These are the activations of a small network on made-up records, seen along a few directions, one row for each record.
After each row come some of the record's fields: W, N, Z, S, M.
Not every record has every field; a missing one is left out.
The largest differences between rows may come from other fields.
[-0.11, -0.04, -0.11, -0.17,  0.01,  0.10, -0.12, -0.06, -0.12,  0.32,
  0.28, -0.02, -0.45, -0.12,  0.42, -0.05,  0.13,  0.26,  0.03,  0.05,
 -0.20,  0.04, -0.40,  0.05, -0.22, -0.12]  <W:w1 N:n1 Z:z2 S:s2 M:m2>
[-0.09, -0.17, -0.17, -0.09,  0.05, -0.01, -0.04, -0.07, -0.01, -0.12,
 -0.27,  0.03, -0.20, -0.01,  0.02, -0.03,  0.00,  0.11,  0.05,  0.02,
  0.01,  0.06, -0.14,  0.10, -0.07,  0.21]  <W:w2 N:n2 Z:z3 S:s2 M:m2>
[-0.19, -0.20, -0.35,  0.02,  0.12, -0.19,  0.14,  0.03,  0.00, -0.12,
  0.14, -0.19,  0.13,  0.24, -0.54,  0.13,  0.04, -0.22,  0.12,  0.05,
  0.11,  0.58,  0.65,  0.06, -0.03,  0.29]  <W:w2 N:n2>
[-0.06,  0.15,  0.15, -0.04,  0.00,  0.16, -0.16,  0.13,  0.15, -0.05,
  0.18, -0.15,  0.09, -0.10, -0.08,  0.04, -0.01, -0.08,  0.08, -0.08,
 -0.06,  0.04,  0.07, -0.22,  0.09, -0.04]  <W:w1 N:n1>
[ 0.36,  0.24,  0.41,  0.04, -0.18,  0.12,  0.06,  0.15,  0.24, -0.10,
 -0.09,  0.38,  0.31, -0.13,  0.07, -0.04, -0.11,  0.01,  0.04, -0.08,
  0.10, -0.28, -0.05, -0.07,  0.30,  0.09]  <W:w2 N:n2 Z:z2 S:s2 M:m1>
[ 0.14, -0.05, -0.01, -0.09, -0.09, -0.15,  0.07,  0.05,  0.01, -0.07,
 -0.13,  0.08,  0.05,  0.12,  0.02, -0.15, -0.04, -0.20, -0.13,  0.00,
  0.29, -0.05,  0.12,  0.05,  0.25,  0.03]  <W:w2 N:n2 Z:z1 S:s1 M:m1>
[ 0.06,  0.00,  0.29,  0.09, -0.05,  0.07, -0.15,  0.07, -0.04, -0.16,
  0.07,  0.00,  0.12, -0.12,  0.19,  0.14,  0.01, -0.15,  0.14,  0.04,
  0.03,  0.16,  0.06, -0.03,  0.18, -0.02]  <W:w1 N:n1 Z:z3 S:s2 M:m1>
[ 0.11,  0.19,  0.27,  0.11, -0.04,  0.16, -0.07,  0.20,  0.45, -0.46,
  0.13,  0.04,  0.52,  0.17, -0.34,  0.00, -0.14, -0.08, -0.03,  0.04,
  0.25,  0.16,  0.40, -0.07,  0.24,  0.18]  <W:w2 N:n2>
[-0.19, -0.38, -0.25, -0.19, -0.01, -0.26,  0.01, -0.15, -0.52,  0.36,
  0.07, -0.20, -0.68, -0.28,  0.22,  0.15,  0.42,  0.23,  0.22, -0.16,
 -0.25,  0.16, -0.07,  0.14, -0.14, -0.09]  <W:w2 N:n1 Z:z1 S:s2 M:m1>
[ 0.30,  0.29,  0.56,  0.11,  0.02,  0.55, -0.25,  0.10,  0.36, -0.04,
  0.01,  0.16,  0.40, -0.22,  0.23,  0.08, -0.07,  0.04,  0.09,  0.03,
 -0.02, -0.25, -0.48, -0.15,  0.14, -0.05]  <W:w1 N:n1 Z:z3 S:s2 M:m2>
[-0.13, -0.16, -0.24, -0.15,  0.05, -0.24,  0.04, -0.08, -0.31,  0.09,
 -0.03,  0.04, -0.32, -0.12, -0.11,  0.12,  0.08, -0.11,  0.14, -0.10,
 -0.12,  0.12,  0.14,  0.10, -0.11,  0.17]  <W:w2 N:n2 Z:z2 S:s2 M:m1>
[ 0.18,  0.37,  0.41,  0.14, -0.12,  0.26, -0.12,  0.21,  0.46, -0.31,
  0.08,  0.03,  0.45,  0.05, -0.13, -0.05, -0.19, -0.10, -0.13,  0.06,
  0.15, -0.10,  0.10, -0.16,  0.20,  0.01]  <W:w1 N:n2>
[-0.15, -0.14,  0.00,  0.09,  0.05, -0.01, -0.03, -0.02,  0.17, -0.08,
 -0.03, -0.12,  0.27,  0.00, -0.02,  0.03,  0.07, -0.02,  0.13, -0.04,
 -0.02,  0.13,  0.09,  0.01,  0.08,  0.04]  <W:w1 N:n1 Z:z3 S:s1 M:m1>
[ 0.19,  0.46,  0.45,  0.12, -0.22,  0.23, -0.10,  0.21,  0.48, -0.39,
  0.01,  0.07,  0.65,  0.05, -0.37,  0.02, -0.05, -0.11, -0.15,  0.05,
  0.13, -0.17,  0.12, -0.14,  0.22,  0.08]  <W:w1 N:n2>
[-0.16, -0.32, -0.25,  0.05, -0.02, -0.26,  0.23,  0.02,  0.14, -0.10,
 -0.10, -0.01,  0.23,  0.22, -0.29, -0.09, -0.14, -0.09,  0.07,  0.00,
  0.22,  0.40,  0.49,  0.13,  0.17,  0.28]  <W:w2 N:n2 Z:z2 S:s1 M:m1>
[-0.10,  0.03, -0.12, -0.30,  0.05,  0.16, -0.14, -0.25, -0.44,  0.47,
 -0.06, -0.14, -0.76, -0.26,  0.42,  0.03,  0.45,  0.38, -0.01, -0.13,
 -0.44, -0.22, -0.60,  0.03, -0.38, -0.33]  <W:w1 N:n1 Z:z1 S:s1 M:m2>
[ 0.18,  0.03,  0.29,  0.14,  0.05,  0.15, -0.02, -0.09,  0.37, -0.13,
 -0.12,  0.07,  0.41,  0.07,  0.01,  0.01, -0.11, -0.19,  0.12, -0.09,
  0.08,  0.10,  0.02,  0.02,  0.19,  0.01]  <W:w1 N:n1 Z:z3 S:s1 M:m2>
[ 0.07,  0.21,  0.32,  0.16, -0.18, -0.04,  0.00,  0.19,  0.08, -0.10,
 -0.14,  0.09,  0.28,  0.05, -0.06, -0.08, -0.10, -0.23, -0.13,  0.18,
  0.20, -0.07,  0.10,  0.03,  0.33,  0.03]  <W:w1 N:n1 Z:z3 S:s2 M:m1>
[-0.25, -0.17, -0.04, -0.05, -0.09,  0.15, -0.07, -0.16, -0.40,  0.36,
  0.09, -0.16, -0.62, -0.47,  0.23,  0.15,  0.35,  0.26,  0.16, -0.07,
 -0.48, -0.17, -0.41,  0.06, -0.17, -0.21]  <W:w1 N:n1 Z:z1 S:s1 M:m1>
[ 0.10,  0.22,  0.07, -0.03, -0.05,  0.06, -0.01,  0.06,  0.16, -0.10,
 -0.07,  0.23,  0.11,  0.00,  0.01, -0.11, -0.07, -0.16, -0.10, -0.01,
  0.08,  0.03, -0.19,  0.01,  0.17,  0.02]  <W:w1 N:n2 Z:z1 S:s1 M:m2>
[-0.16,  0.04, -0.17, -0.02, -0.10,  0.07, -0.09, -0.12, -0.08,  0.02,
  0.10, -0.07, -0.19, -0.07,  0.05,  0.05,  0.14,  0.13, -0.11,  0.06,
 -0.26, -0.24, -0.25, -0.08, -0.29, -0.20]  <W:w1 N:n1 Z:z1 S:s1 M:m2>
[-0.21, -0.11, -0.18,  0.11,  0.12, -0.17,  0.10, -0.14, -0.27,  0.01,
 -0.26, -0.14, -0.20,  0.01, -0.22,  0.06,  0.08,  0.10, -0.01, -0.16,
 -0.19,  0.12,  0.08,  0.23, -0.23,  0.13]  <W:w1 N:n2 Z:z2 S:s1 M:m1>
[-0.22, -0.13, -0.12, -0.17,  0.03,  0.01, -0.04,  0.05, -0.11,  0.21,
  0.25, -0.21, -0.26, -0.10,  0.00,  0.10,  0.09, -0.10,  0.10,  0.02,
 -0.10,  0.26,  0.11, -0.12, -0.02,  0.04]  <W:w1 N:n1>
[-0.07, -0.16,  0.06,  0.25, -0.01,  0.15,  0.10, -0.10,  0.19,  0.04,
 -0.04,  0.03,  0.11, -0.18, -0.25,  0.14, -0.21, -0.05,  0.16, -0.07,
 -0.19,  0.17, -0.03,  0.10, -0.01,  0.23]  <W:w1 N:n2 Z:z2 S:s1 M:m2>
[ 0.00, -0.22,  0.01,  0.20,  0.07, -0.03,  0.15, -0.01,  0.16,  0.13,
  0.08,  0.01,  0.15,  0.09, -0.11,  0.05, -0.13,  0.18,  0.10,  0.02,
  0.03,  0.31,  0.16,  0.14,  0.08,  0.14]  <W:w2 N:n2 Z:z2 S:s1 M:m2>
[-0.23, -0.21, -0.40,  0.04,  0.18, -0.17,  0.12,  0.05, -0.11,  0.01,
  0.05, -0.28, -0.02,  0.23, -0.37,  0.12, -0.02, -0.17,  0.11,  0.07,
  0.04,  0.53,  0.63, -0.03, -0.08,  0.18]  <W:w2 N:n1>
[-0.05,  0.01, -0.02,  0.00, -0.06,  0.07, -0.03, -0.08, -0.15,  0.00,
  0.00,  0.02, -0.27, -0.25,  0.03,  0.03,  0.19,  0.31,  0.13, -0.08,
 -0.22, -0.11, -0.34,  0.13, -0.17, -0.01]  <W:w2 N:n2 Z:z1 S:s2 M:m2>
[-0.03, -0.18, -0.12,  0.36,  0.20, -0.08,  0.29,  0.01,  0.35, -0.33,
 -0.13,  0.06,  0.45,  0.33, -0.63,  0.06, -0.50, -0.44,  0.11, -0.04,
  0.22,  0.39,  0.55,  0.02,  0.05,  0.42]  <W:w2 N:n2 Z:z2 S:s1 M:m2>
[ 0.33,  0.42,  0.40,  0.00, -0.21,  0.19, -0.07,  0.11,  0.19, -0.15,
  0.13,  0.15,  0.53, -0.02,  0.24, -0.10,  0.01, -0.01, -0.15,  0.01,
  0.18, -0.45, -0.19, -0.19,  0.12, -0.18]  <W:w1 N:n2 Z:z1 S:s2 M:m1>
[-0.12, -0.12, -0.08, -0.20, -0.08, -0.08, -0.08, -0.03, -0.39,  0.34,
  0.09, -0.16, -0.48, -0.33,  0.30,  0.03,  0.27,  0.03,  0.10, -0.08,
 -0.27, -0.10, -0.23, -0.08, -0.05, -0.29]  <W:w1 N:n1 Z:z1 S:s1 M:m1>
[-0.15, -0.32, -0.09,  0.16,  0.13, -0.20,  0.20, -0.03, -0.16,  0.17,
  0.07, -0.09, -0.05, -0.08, -0.29,  0.18,  0.10, -0.08,  0.38, -0.17,
 -0.18,  0.26,  0.19,  0.13,  0.04,  0.22]  <W:w1 N:n1 Z:z2 S:s1 M:m1>
[ 0.05,  0.12,  0.29,  0.06, -0.01,  0.24, -0.16,  0.08,  0.11,  0.04,
  0.12,  0.12,  0.05, -0.10,  0.27,  0.10, -0.02,  0.18, -0.01,  0.12,
 -0.14, -0.17, -0.36, -0.13,  0.10, -0.09]  <W:w1 N:n1 Z:z3 S:s2 M:m2>
[-0.02, -0.09,  0.03, -0.22,  0.09,  0.09, -0.16, -0.02, -0.12,  0.26,
  0.02, -0.03, -0.41, -0.23,  0.39,  0.04,  0.17,  0.23,  0.03, -0.08,
 -0.15, -0.01, -0.36, -0.03, -0.12, -0.12]  <W:w1 N:n1 Z:z3 S:s2 M:m2>
[-0.09,  0.01, -0.11,  0.10,  0.27, -0.23,  0.00,  0.08, -0.01, -0.19,
 -0.12,  0.05,  0.08,  0.18, -0.28, -0.05, -0.15, -0.05, -0.08,  0.00,
  0.06,  0.16,  0.24,  0.07,  0.06,  0.25]  <W:w2 N:n2 Z:z3 S:s2 M:m1>
[ 0.11,  0.17,  0.02, -0.09, -0.09, -0.06, -0.01,  0.04,  0.02,  0.14,
  0.01,  0.19, -0.16, -0.12,  0.16, -0.09, -0.05,  0.23, -0.04,  0.07,
 -0.10, -0.27, -0.11,  0.03,  0.07,  0.00]  <W:w2 N:n2 Z:z2 S:s2 M:m1>

Here are new rows. What are their fields?
[ 0.22,  0.04,  0.05,  0.17, -0.03,  0.06,  0.05, -0.11,  0.22, -0.14,
 -0.06,  0.03,  0.28,  0.18,  0.05, -0.06, -0.13, -0.14, -0.04,  0.08,
  0.22, -0.05,  0.09,  0.10, -0.02, -0.03]  <W:w2 N:n2 Z:z1 S:s1 M:m2>
[-0.10, -0.20, -0.29, -0.12,  0.02, -0.22,  0.12,  0.03, -0.18,  0.10,
 -0.05, -0.13, -0.04,  0.01,  0.04, -0.10,  0.09, -0.31,  0.01, -0.06,
  0.21,  0.19,  0.04,  0.06,  0.03,  0.07]  <W:w1 N:n2 Z:z1 S:s1 M:m1>
[ 0.07, -0.12,  0.06,  0.31,  0.15, -0.03,  0.14,  0.04,  0.45, -0.34,
 -0.05,  0.08,  0.63,  0.23, -0.47,  0.01, -0.36, -0.25,  0.13, -0.12,
  0.23,  0.22,  0.41,  0.04,  0.14,  0.34]  <W:w2 N:n2 Z:z2 S:s1 M:m2>
[ 0.12,  0.24,  0.36,  0.04, -0.07,  0.17, -0.15,  0.12,  0.16, -0.23,
  0.06, -0.01,  0.38,  0.06,  0.24, -0.11, -0.03,  0.01, -0.06,  0.13,
  0.19, -0.12, -0.12, -0.10,  0.18, -0.14]  <W:w1 N:n1 Z:z3 S:s2 M:m1>
[ 0.15,  0.21,  0.28,  0.16, -0.06,  0.01,  0.00,  0.13,  0.26, -0.42,
  0.02,  0.31,  0.46,  0.23, -0.12, -0.05, -0.43, -0.11, -0.20,  0.09,
  0.29, -0.15,  0.28, -0.05,  0.22,  0.23]  <W:w2 N:n2 Z:z2 S:s2 M:m1>
[-0.07, -0.11, -0.20,  0.07,  0.12, -0.20,  0.15,  0.11,  0.09, -0.27,
 -0.19, -0.09,  0.25,  0.23, -0.38, -0.10, -0.07, -0.27, -0.03, -0.01,
  0.26,  0.35,  0.37,  0.09,  0.04,  0.21]  <W:w1 N:n2 Z:z3 S:s1 M:m1>
[-0.13, -0.14, -0.05,  0.07, -0.09, -0.08,  0.07,  0.05, -0.02,  0.08,
 -0.20, -0.14,  0.02, -0.16, -0.18,  0.00,  0.05,  0.15,  0.08, -0.01,
 -0.09,  0.17,  0.23,  0.07,  0.18,  0.01]  <W:w2 N:n2 Z:z3 S:s1 M:m1>
[ 0.00,  0.01,  0.23,  0.11, -0.02,  0.18, -0.10,  0.11,  0.05,  0.05,
 -0.03, -0.01,  0.23, -0.28,  0.06,  0.13,  0.00, -0.16,  0.11, -0.02,
 -0.03,  0.04, -0.09, -0.08,  0.26,  0.04]  <W:w1 N:n1 Z:z3 S:s1 M:m1>
[ 0.30,  0.28,  0.30,  0.20,  0.00,  0.25,  0.01,  0.14,  0.43, -0.40,
  0.04,  0.19,  0.69,  0.23, -0.22, -0.04, -0.34, -0.36, -0.10,  0.10,
  0.38, -0.02,  0.21, -0.16,  0.18,  0.01]  <W:w2 N:n2 Z:z1 S:s1 M:m2>
[ 0.25,  0.14,  0.06, -0.14, -0.12,  0.21, -0.08, -0.10,  0.09,  0.00,
  0.02,  0.08, -0.01,  0.00,  0.32, -0.10,  0.21,  0.16, -0.14,  0.05,
  0.05, -0.38, -0.33, -0.05, -0.19, -0.20]  <W:w2 N:n2 Z:z1 S:s2 M:m2>
[ 0.05,  0.17,  0.19,  0.00, -0.08,  0.07, -0.07,  0.10,  0.38, -0.31,
  0.19, -0.04,  0.35,  0.04, -0.32,  0.01, -0.06, -0.21,  0.04, -0.02,
  0.09,  0.15,  0.20, -0.09,  0.12,  0.20]  <W:w1 N:n2>
[ 0.17,  0.17,  0.09, -0.10,  0.07,  0.00, -0.18, -0.13,  0.15, -0.10,
 -0.21,  0.17, -0.04,  0.16,  0.14, -0.02, -0.05,  0.11, -0.14, -0.09,
  0.03, -0.17, -0.12,  0.07, -0.11,  0.02]  <W:w2 N:n2 Z:z2 S:s2 M:m2>
[ 0.03,  0.14,  0.15,  0.03, -0.03,  0.17, -0.08,  0.03,  0.20,  0.02,
 -0.06,  0.06,  0.30,  0.09,  0.14,  0.01, -0.10, -0.05, -0.08,  0.12,
  0.04, -0.07, -0.10, -0.14,  0.18, -0.16]  <W:w1 N:n1 Z:z3 S:s1 M:m2>
[ 0.13,  0.27,  0.38,  0.10, -0.09,  0.25, -0.23,  0.09,  0.32, -0.42,
  0.05,  0.12,  0.46,  0.12,  0.17,  0.04, -0.20, -0.21, -0.07,  0.19,
  0.16, -0.05, -0.06, -0.15,  0.12,  0.00]  <W:w1 N:n1 Z:z3 S:s2 M:m2>
[ 0.10,  0.18,  0.06, -0.22, -0.17,  0.21, -0.21, -0.05,  0.03,  0.19,
 -0.17,  0.22, -0.21, -0.29,  0.36, -0.08,  0.13,  0.13, -0.10,  0.15,
 -0.12, -0.27, -0.64,  0.04,  0.02,  0.00]  <W:w1 N:n2 Z:z3 S:s2 M:m2>
[-0.05, -0.01, -0.07,  0.08,  0.32, -0.10,  0.04,  0.13, -0.04, -0.12,
  0.08, -0.07,  0.22,  0.27, -0.06, -0.02, -0.14, -0.08, -0.02, -0.01,
  0.16,  0.23,  0.38, -0.16, -0.01,  0.04]  <W:w2 N:n1 Z:z3 S:s2 M:m1>
